These are the activations of a small neural network, seen along a few directions. Each row is one input.
In each table, some parts of the input vary, and every possible input appears once, in random order.
Descriptions start from the smaller parts, as in this example, which fits no table here: one of 2 separate values, together with either a single point or one of 11 places along a line or (one of 6 places along a line, together with one of 8 places around a ring).
Shared parts are said once, and a part with two or three values counts as separate values.

Other details of the inputs vary at random and push rows far along two fixed directions, the same in every table; ignore that.

Table:
row 1: [  6   2  22   4   0  -8   4   9  35 -16  -7]
row 2: [-10  -3 -11  23  14  12  29 -22   4  26  37]
row 3: [  9   2   3  20   4 -26  10   6  21 -18 -10]
row 4: [-19  19   0  11  20  17  10  -5  -1   1  18]
row 5: [  6  -7  -4 -33 -17  -2 -31  12 -24   5  -9]
row 6: [-13  15  23  -1   4   5  -4  12  14 -20  -8]
row 7: [ 24 -23  -8 -21 -24  -8 -24   7  -6   9 -11]
row 8: [ 27 -23   0 -34 -12   1 -16   5   0  -7 -11]
row 9: [  6  -8   4 -44  -8  10 -26  15 -11 -17 -13]
row 10: [-25 -10 -15  34  -3   3  29 -19  -1  49  38]
row 11: [ 31 -22 -14 -17 -15 -16 -11   7  -9 -13 -22]
row 12: [ 16 -21 -23 -25   3  12  -2 -12 -13  14  18]
row 13: [  6  -9   3 -32  -9  15 -18   4 -24  -6  -7]
row 14: [  4  -8 -11 -23  -3  22 -11  -9 -36   8   9]
row 15: [  2  27  21   8  10   3  -8   8  13 -25  -9]
row 16: [ 4  7  0  7 17  1 10 -4 25 -3 13]
row 17: [-13  16   6  12   9 -14  -1   4   2 -19 -13]
row 18: [ -4  21   8  13   4  -8   1   3   2 -18 -31]
row 19: [ 34 -20  -8 -31  -8   4 -18  -1  -7  -4  -5]
row 20: [  1  -7 -16 -27   3  22 -12  -6 -32   6  12]
row 21: [-19  16  15  18   8  13  10  -5  -1   1   8]
row 22: [ 5  0 11 12  3 -1 10 -3 21 -1  3]
row 23: [ 13   3   1  18   5 -16  11   4  17 -10 -26]
row 24: [  2 -11 -19 -16 -12   2  -7  -6 -39  -1  -9]
row 25: [-12  21  17   4  -3 -13 -13  17  12  -7  -5]
row 26: [ -5  20  12  15   3 -18  -2   8   6 -29 -19]
row 27: [ 8  5 12 18  7 -2 11 -4 23 -2  4]
row 28: [ -9  19  19  13  -8  -8 -13  12   9  -6 -12]
row 29: [  5  -2   0  14   8 -24   7   6  19 -14  -9]
row 30: [-3  0 15  6  4 -4 11  5 33 -8  3]
row 31: [ -7 -32 -31 -11 -14   5   7 -14 -25  50  34]
row 32: [-14  -2   5   9   8   2  20  -3  26   7  20]
row 33: [ 28 -14 -14 -36   4   3 -17   3   2  -7   0]
row 34: [  6  -2  -2  26   1 -14  15  -3  11  -4 -14]
row 35: [-10  15  25   1   2   5  -4  10  11 -19 -10]
row 36: [-13 -16 -35 -28   8  34   1 -19 -48  30  34]
row 37: [ 29 -19 -18 -16  -8  -8  -7   3 -10  -5 -29]
row 38: [-26  -8 -16  28   1  -1  30 -16   1  48  43]
row 39: [ 10  -5  -9 -19 -14  -1 -18   0 -29 -13 -29]
row 40: [-23  13 -12  25   7   7  24 -16 -19  13  -1]
row 41: [  0  21  22   8   5   5  -6   5   7 -19 -10]
row 42: [-23  16  10  28  -4   2   3  -2  -2  14   5]
row 43: [  5   8  13   8  -5 -25  -5  17  36  -5  -2]
row 44: [-40  10  -3  28   2   8  19 -11 -12  36  31]
Each input here is: one of 2 separate values, together with either one of 5 places along a line or one of 6 places along a line or one of 11 places along a line.
Change only the choice among 2 separate values in row 16. List by row number the other rows that result.
> row 4
Change only the place on the line of 6 in row 40. List by row number the other rows that result.
> row 17, row 18, row 24, row 26, row 39
Change only the choice among 2 separate values in row 15. List by row number the other rows that result.
> row 2

Table:
row 45: [-14  -7  -8 -19  -8  17 -10  -6 -25   7   1]
row 46: [  6  15  22 -15  -8  -6 -25  18  10 -32 -26]
row 47: [-11 -34 -25 -11  -7  12  14 -16 -28  40  28]
row 48: [ 16 -19 -11 -20 -16  -3 -15  -3  -9  11   3]
row 49: [-11 -21 -36  -8   1  11  14 -18 -38  30  13]
row 50: [-10 -27 -28 -13  -4   7  11 -13 -22  38  25]
row 51: [  8  -8 -17  -2  -7   2  -1 -11 -22   7  -2]
row 52: [ 20   2   7 -14  -8 -20 -19  16  23 -15 -20]
row 53: [  2  17  19   6   6  -7 -20  15  11 -15 -14]
row 54: [-22  27   2  49  16  -9  30  -9  19   5   5]
row 55: [ 13  -4  -3 -12   4   1  -8   8  10 -15   2]
row 56: [-21  18  10  39  26  -2  31 -10  26  -8  24]
row 57: [ 22 -12  -6 -31  -5  19 -14   4  -2   3   0]
row 58: [ 12  15  19 -18  -9 -10 -24  23   4 -28 -22]
row 59: [-24  17  10  50  15  -4  35  -6  16   1   2]
row 60: [ 11  12  18 -16  -6  -7 -27  18   4 -21 -18]
row 61: [-21  11  16  48   7  -7  31  -7  28  13  21]
row 62: [  9   6   9  15  -1  -8   2   4   5 -16 -19]
row 63: [ 15  -7   0 -28   6  14  -6  -8  -8  -6  -4]
What is each input in this table made of?
> either one of 4 places along a line or one of 5 places along a line or (one of 2 separate values, together with one of 5 places around a ring)
Which other rows belong to the same alternative as row 48? List them by row number.
> row 47, row 49, row 50, row 51, row 52, row 54, row 59, row 61, row 62

Table:
row 64: [  1  -5   2 -22  -8   1 -10   6  -3  -1  -6]
row 65: [ -8 -14 -14 -23   0   8  -3  -4 -21  19  13]
row 66: [ 17   3   0 -17   3  -4 -16   7   1 -21 -15]
row 67: [  3  -2  -6 -14  -7  -6 -19   8  -7  -2  -4]
row 68: [-21 -10 -20   6   1  13  22 -19 -23  23  13]
row 69: [  5  -7   0 -22   3   5 -11   4  -4 -11   0]
row 70: [ -1  -4   3 -12 -12  -5 -14   8  -2  -7 -10]
row 71: [  2  -7   2 -13 -15   0 -14   8  -8   1  -9]
row 72: [  9  -6   4 -19  -6  12  -9   4  -4  -7  -3]
row 73: [ 12  -1  11 -11 -12  -7 -26  10   1 -10 -17]
row 74: [ 12  11  22  -5  -8 -18 -15  18  17 -37 -29]
row 75: [  9   0 -13 -13   1  -3 -10   2 -11  -7 -14]
row 76: [-26  31   8  50  23  -9  29   0  25  -5   3]
row 77: [  9  -3   6 -16  -9   7 -14   7  -6   4  -7]
row 78: [-13  12   2  10   3   4   9  -6   5  14  13]
row 79: [-19 -11 -16   3  12  14  19 -18 -20  19  23]
row 80: [  0 -17 -13 -15  -4  18   4 -11 -25  13   7]
row 81: [-15  11  11  55   7 -22  30  -1  51  10  15]
row 82: [ 20  -2  10 -11  -4   5 -15   7  -1 -17 -20]
row 83: [ -6   4   5  17   9   9  12 -13  -1   6   8]
row 84: [ 12   4   7  -7  -6  -3  -9  10   3 -17 -30]
row 85: [ 13  -2  -4 -15  -2   5 -10  -4  -7  -9  -7]
row 86: [ 16   5  -3 -12  -6  -5 -14   4  -2 -15 -24]
row 87: [ 12  11  20  -5  -1 -22 -17  20  16 -36 -27]
row 88: [-14   8  -4  17   8  -6  12  -1  -5   3  13]
row 89: [ 16   4   3 -21   2  -1 -19  11   6 -21  -8]
row 90: [-16  -6  -8   3   1  16  11 -16 -17  34  24]
row 91: [  8 -23 -18   7  -5 -11  17 -10   1  20  17]
row 92: [ -3 -11 -17 -14 -12   6  -9  -8 -24  19  11]
row 93: [  9  -4  -8 -17   6   1 -10   5  -9 -11  -5]
row 94: [ 20 -32 -23 -13  -2  -1  10 -13  -5  18  12]
row 95: [  3 -16 -11 -11  -8   7  -4 -12 -31  16   9]
row 96: [-10   9   0  17   1  -3  12  -8  -4   5  11]
row 97: [-14  19  20  21   6 -17  -1  12  25 -15  -7]
row 98: [-13  14  15  50  13 -18  34  -1  55  12  15]
row 99: [ -8   5   8  13   7  13   9 -10   4   7  16]
row 100: [-9  2  6 -1 -3  7  5  1  0 12  4]
row 101: [ -4  18  23  23   8   7   8   4  23 -10   2]
row 102: [ -4  -9 -18 -21  -1   8  -5  -5 -21  21  15]
row 103: [ -1  21  18  29   5  -3   7   6  19 -13 -20]
row 104: [ -6  20  15  30   8  -4  10  -3  16  -7 -13]
row 105: [-10   6  -4  -2   7   0   1   4   0   8  10]
row 106: [ 14  -2  10 -13 -12  -6 -14  12  -4 -17 -20]
row 107: [  3  -8 -13 -21   4   9  -8   2 -13   0  11]
row 108: [-24  -7 -22   7   3   6   9  -9 -22  29  28]
row 109: [ -1   0   4  11  -5   3   4  -2 -11   5   2]
row 110: [  4  -7 -14 -14  -4  -3  -7  -1 -21   2   4]
row 111: [-7 -1  0  2  4  7  9 -7 -2 -3  2]
row 112: [ 32 -19   0 -16  -4 -11  -8   8  24 -10  -6]
row 113: [ -7  14   8  56  16 -21  40  -6  46   5   5]
row 114: [ 16   8   9 -15  -2   1 -16   7  11 -21 -10]
row 115: [-12  -8  -6  -6   2  16  10 -10  -9   9  19]
row 116: [ 11  13  14  -4   4 -17 -15  17  18 -35 -36]
row 117: [-18 -10 -11  11  -7  15   9 -11 -23  32  21]
What is each input in this table made of?
> one of 6 places around a ring, together with either a single point or one of 8 places around a ring
The inputs of row 79 and row 116 match in every part but the place on the ring of 6. If row 111 is changed in the same way as row 79 into row 116, which row does it become?
> row 68
Start at row 117 and move only the place on the ring of 6, one step at a time. The first step leads to row 77. Which rows follow, in order?
> row 101, row 82, row 103, row 109
Change only the place on the ring of 6 in row 102. List by row number the other rows that result.
> row 66, row 67, row 75, row 89, row 110

Table:
row 118: [ 17 -11  -1 -34 -19   3 -27  13 -10  -8 -23]
row 119: [ 18 -19 -15 -37 -14  -2 -26  15 -24  -9 -19]
row 120: [  1  -1 -15  -2  -3   6   0 -12 -18  10  11]
row 121: [-23  10   2  16  15   5  14  -4  12   7  18]
row 122: [ -6 -18 -23 -24  -1  17   1  -7 -23  17  15]
row 123: [ 3 -1  5 -6  1  5 -8  4 -3  4  6]
row 124: [ 18 -22 -11 -36 -12  11 -21   1 -31   6   6]
row 125: [-21  -6 -10   5  -3  13   8 -11 -15  29  18]
row 126: [-15  14   9  17  10  -1  15  -4  16  -9  12]
row 127: [ 30   8  25 -13  -3  -7 -24  24  19 -38 -37]
row 128: [ 16  23  35  13   0 -12 -14  19  36 -40 -23]
row 129: [ -7   4  11  36   0 -14  25  -4  37  11   8]
row 130: [  3  -3   0 -13   3   3  -3  -3   0 -13  -4]
row 131: [ 22 -24 -14 -40 -12  -3 -22   7 -30 -11 -24]
row 132: [-14  25  21  33  11 -18   3  15  31 -19 -11]
row 133: [ 14  10  17 -12  -4 -22 -26  25  15 -31 -29]
row 134: [ 1 17  7  7  6 -8 -7  4  9 -3 -3]
row 135: [-21  19  -1  32  15   3  16  -8   8  16  17]
row 136: [ -9   5   8  23   8   9  15 -11   4   3  11]
row 137: [ 28   8   8 -16  -5 -11 -27   9   7 -31 -33]
row 138: [ -9 -15 -16  13   7  -1  30 -15  13  25  30]
row 139: [ 12 -22 -16 -41  -4  10  -9  -4 -26  -1  -4]
row 140: [-4  7 -7 12  7  6 11 -8 -5  9  3]
row 141: [-15  15   9  18  14   2  19  -1  18  -7   3]
row 142: [-7 20  7 27 13 -3 16 -7 12 -2 -3]
row 143: [ 12 -23 -13 -36 -18  12 -15  -1 -31   9 -11]
row 144: [ 20   1  13  11  -2 -33  -5  19  40 -25 -24]
row 145: [-14  11   7  27   9  -8  14  -4   8  -7  -2]
row 146: [  1  -8  -2   1   3  13   8  -9 -12   8   6]
row 147: [ 29 -13 -15 -45 -15  -1 -36   6 -27  -7 -13]
row 148: [-12   9  12  18   1   1  15  -6   7   2  -5]
row 149: [-14 -11 -10 -11  -8  10   1 -10 -23  29  16]
row 150: [ 19  12   4 -10  -3  -6 -21  16  10 -21 -25]
row 151: [ -8  23  28  27   1  -9   7   2  29 -18 -15]
row 152: [ 39 -23 -19 -29 -12 -13 -18   3  -1   2 -11]
row 153: [-17 -11 -14  -5 -10  12   8 -15 -27  31  25]
row 154: [-19   1  -2  14  -6   8  15 -14  -9  18  18]
row 155: [  7 -31 -22   1  -2   8  17 -16  -8  34  28]
row 156: [-14   8   4   1  10   0   5   0   8   3  12]
row 157: [-24   3  -7  26   4   0  21 -11  -9  11  20]
row 158: [ -9 -15 -21 -11  -5   3   2  -7 -33  18  18]
row 159: [ 16  10  21  -4   1  -5 -22  20  20 -24 -19]
row 160: [-19  -4 -12  -3   6  10  14 -12 -13  17  29]
row 161: [-17  -4  -8  16   7  20  18 -11 -10  25  25]
row 162: [-10  24  22  34  11 -15  13  13  28 -23 -18]
The inputs of row 134 and row 156 match in every part but one. If row 147 is changed in the same way as row 134 into row 156, which row does it become?
> row 160
The inputs of row 122 and row 119 match in every part but one. If row 141 is changed in the same way as row 122 into row 119, which row does it become?
> row 162
What is each input in this table made of?
> one of 5 separate values, together with either a single point or one of 8 places around a ring
Change only the place on the ring of 8 in row 159. List by row number the other rows that result.
> row 123, row 124, row 127, row 128, row 136, row 146, row 161
List by row number the other rows that have the choice among 5 separate values in common with row 148.
> row 118, row 125, row 129, row 143, row 149, row 151, row 153, row 154

Table:
row 163: [ 22  -5   9  -7  -5  -7  -8   7  20 -11 -10]
row 164: [ 21 -19 -16 -24  -7  -8 -12   5  -3   1  -4]
row 165: [ 18 -30 -23 -30  -7   6  -6  -8 -17  16  10]
row 166: [-16  14  11  13   4  15   6  -5   1   3   6]
row 167: [-33  34  22  44  22   2  25  -3  22  -6  13]
row 168: [-16  18  11  46  13 -15  28  -1  39   4  12]
row 169: [-16  25  22  21  12   5   9   3  16 -11   1]
row 170: [21 -7  4 -9 -3 -6 -5  5 15 -8 -5]
row 171: [ -9 -13 -20  24   2  -1  32 -21 -10  22   8]
row 172: [  5  18  16 -10   0  -8 -19  17   8 -32 -22]
row 173: [  1 -17 -21 -38 -11  14 -19  -3 -43   9   3]
row 174: [-20 -22 -27  16   1   8  29 -22 -17  46  37]
row 175: [ -4 -17 -20 -29 -13  15 -15  -8 -46  21   6]
row 176: [ 22  -3  13  -3  -7  -8  -9   9  24 -15 -13]
row 177: [ 26 -18 -10 -27  -6  -7 -15   6   1  -6  -8]
row 178: [ 19  -8   6  -8 -11 -17 -13  12  13  -9 -17]
row 179: [-11 -15 -25   9   7   5  23 -18  -7  32  31]
row 180: [  2   5  -6   2  -1   2  -5  -3 -25  -7 -17]
row 181: [  5  17  17 -10   2  -7 -20  16  10 -33 -21]
row 182: [-16 -20 -21  14  -2   4  24 -18 -14  40  30]
row 183: [  5  11  14 -12  -8  -5 -23  14  -3 -18 -23]
row 184: [ -5   0  -4 -15  -6   6 -12   1 -22   1  -3]
row 185: [-28  35  28  43  17   7  22  -1  26  -7   7]
row 186: [  7  16  21 -10   4  -1 -18  15  11 -31 -21]
What is each input in this table made of?
> one of 2 separate values, together with either a single point or one of 11 places along a line
The inputs of row 164 and row 172 match in every part but the choice among 2 separate values. If row 168 is changed in the same way as row 164 into row 172, which row does it become?
> row 173
Change only the choice among 2 separate values in row 184. List by row number the other rows that result.
> row 174
